Here are a small network's activations along a few directions, averaged over the inputs that share one value of a field.
Values that are neighbours, or in one group, have similar rows; names and order tell nothing.
(in the rows, 500 means zero)
Strong random noise was added to every row along 8 fixed directions; ignore it. To show where, here is one row again and again, with new noise each time:
[551 685 294 469  98 542 485 479 756 592 133 437 634 587 414 378 701 665
 369 813 345 578 439 374]
[292 564 394 433 663 374 515 664 614 297 506 618 584 237 751 333 658 553
 479 429 402 536 557 414]
[482 516 562 371 520 515 607 498 356 479 655 392 344 390 644 396 484 478
 397 380 590 432 358 527]
[604 379 435 368 525 489 547 609 246 469 667 475 334 602 464 515 542 481
 468 456 563 465 463 497]
[358 547 756 570 551 424 465 272 673 406 565 590 603 383 513 497 467 491
 636 382 520 565 531 541]
[780 589 557 566 338 583 562 318 492 659 267 657 610 575 333 613 391 393
 598 531 641 382 393 577]
[360 611 723 458 380 560 714 204 524 650 609 608 539 238 456 485 180 619
 344 674 792 497 336 374]
[601 614 403 528 715 416 588 701 500 381 416 582 594 319 826 563 397 390
 580 378 714 237 555 711]
[503 438 783 397 424 565 549 211 396 513 698 377 352 537 441 434 478 423
 514 284 510 545 316 551]
[397 613 434 333 488 507 616 529 633 366 441 333 536 304 866 281 579 492
 396 361 423 448 379 562]


Field J:
j4: [472 333 506 491 620 567 447 484 508 464 412 423 487 555 533 398 629 407
 552 298 273 536 451 496]
j5: [563 531 497 568 429 602 513 295 679 550 296 448 663 596 465 589 365 471
 562 486 396 505 425 570]
j10: [346 566 552 567 517 527 491 458 480 699 602 454 360 327 510 448 373 637
 305 685 678 540 439 368]
j6: [402 388 567 458 414 591 644 302 684 491 444 474 723 487 490 502 231 550
 482 632 559 490 511 498]
j7: [590 493 233 398 487 668 587 763 320 627 383 379 406 415 657 333 595 470
 284 560 363 430 446 433]
j12: [478 556 452 546 552 472 654 553 588 541 408 547 638 329 717 483 285 498
 474 543 698 358 486 514]
j1: [427 411 403 274 448 460 603 582 580 300 651 180 473 594 730 498 501 562
 429 486 497 527 543 586]
j3: [385 626 294 344 403 574 496 524 732 398 318 334 587 483 748 344 680 539
 384 506 291 558 394 482]
j11: [234 632 684 604 482 510 457 451 570 632 722 287 368 370 565 406 472 593
 320 556 519 593 509 466]
j9: [646 641 263 428 371 524 434 810 445 587 342 353 422 621 566 479 646 476
 393 512 381 452 506 592]
j8: [480 449 400 459 414 532 535 541 382 486 538 470 430 544 379 506 448 600
 422 663 492 502 498 386]
j2: [359 271 321 280 807 499 702 709 320 327 839 513 517 374 685 641 166 524
 373 541 579 469 611 496]
A value of J combines one of 4 hidden first parts with one of 3 second parts; all combinations occur once.
j10 and j12 share the first part; j10 and j5 share the second. Which value has the first part of j5 and the second part of j12? -> j8
j6 and j4 share the first part; j6 and j1 share the second. Which value has the first part of j1 and the second part of j4? -> j3

Field Z:
z2: [555 450 478 386 455 570 652 616 356 528 621 475 469 494 565 534 412 441
 419 550 584 455 560 495]
z7: [623 655 765 704 321 478 451 139 727 566 278 518 609 516 491 539 446 438
 617 453 615 405 286 588]
z4: [373 449 353 349 790 452 532 504 538 440 684 538 665 383 670 558 314 569
 478 507 525 602 560 564]
z12: [409 481 569 581 371 585 450 384 484 616 688 291 455 588 378 499 396 457
 398 573 370 600 449 453]
z11: [427 621 630 350 662 428 530 567 416 427 755 382 330 339 773 338 703 405
 456 100 448 525 419 603]
z10: [441 669 548 652 220 365 287 503 626 539 572 199 390 719 411 488 652 755
 469 794 703 544 674 594]
z8: [306 269 563 516 401 427 449 449 691 335 632 439 649 707 435 515 513 603
 635 578 378 723 744 405]
z3: [318 539 719 319 658 494 768 368 405 410 801 524 393 248 672 586 158 543
 404 348 790 374 351 547]
z6: [434 501 491 615 512 431 476 636 503 469 341 642 440 386 420 410 614 615
 523 550 441 498 540 310]
z1: [387 280 576 280 502 641 520 123 704 390 547 273 568 596 642 402 489 358
 528 287 280 630 332 621]
z5: [477 407 516 513 562 383 437 752 134 461 865 375 107 556 278 641 461 700
 355 695 597 499 593 401]
z9: [446  87 202 256 618 593 447 787 290 363 590 338 340 759 430 431 689 561
 422 529 265 609 663 433]
A value of Z combines one of 4 hidden first parts with one of 3 second parts; all combinations occur once.
z11 and z4 share the first part; z11 and z10 share the second. Which value has the first part of z10 and the second part of z4? -> z1
z2 and z5 share the first part; z2 and z8 share the second. Which value has the first part of z8 and the second part of z5? -> z6
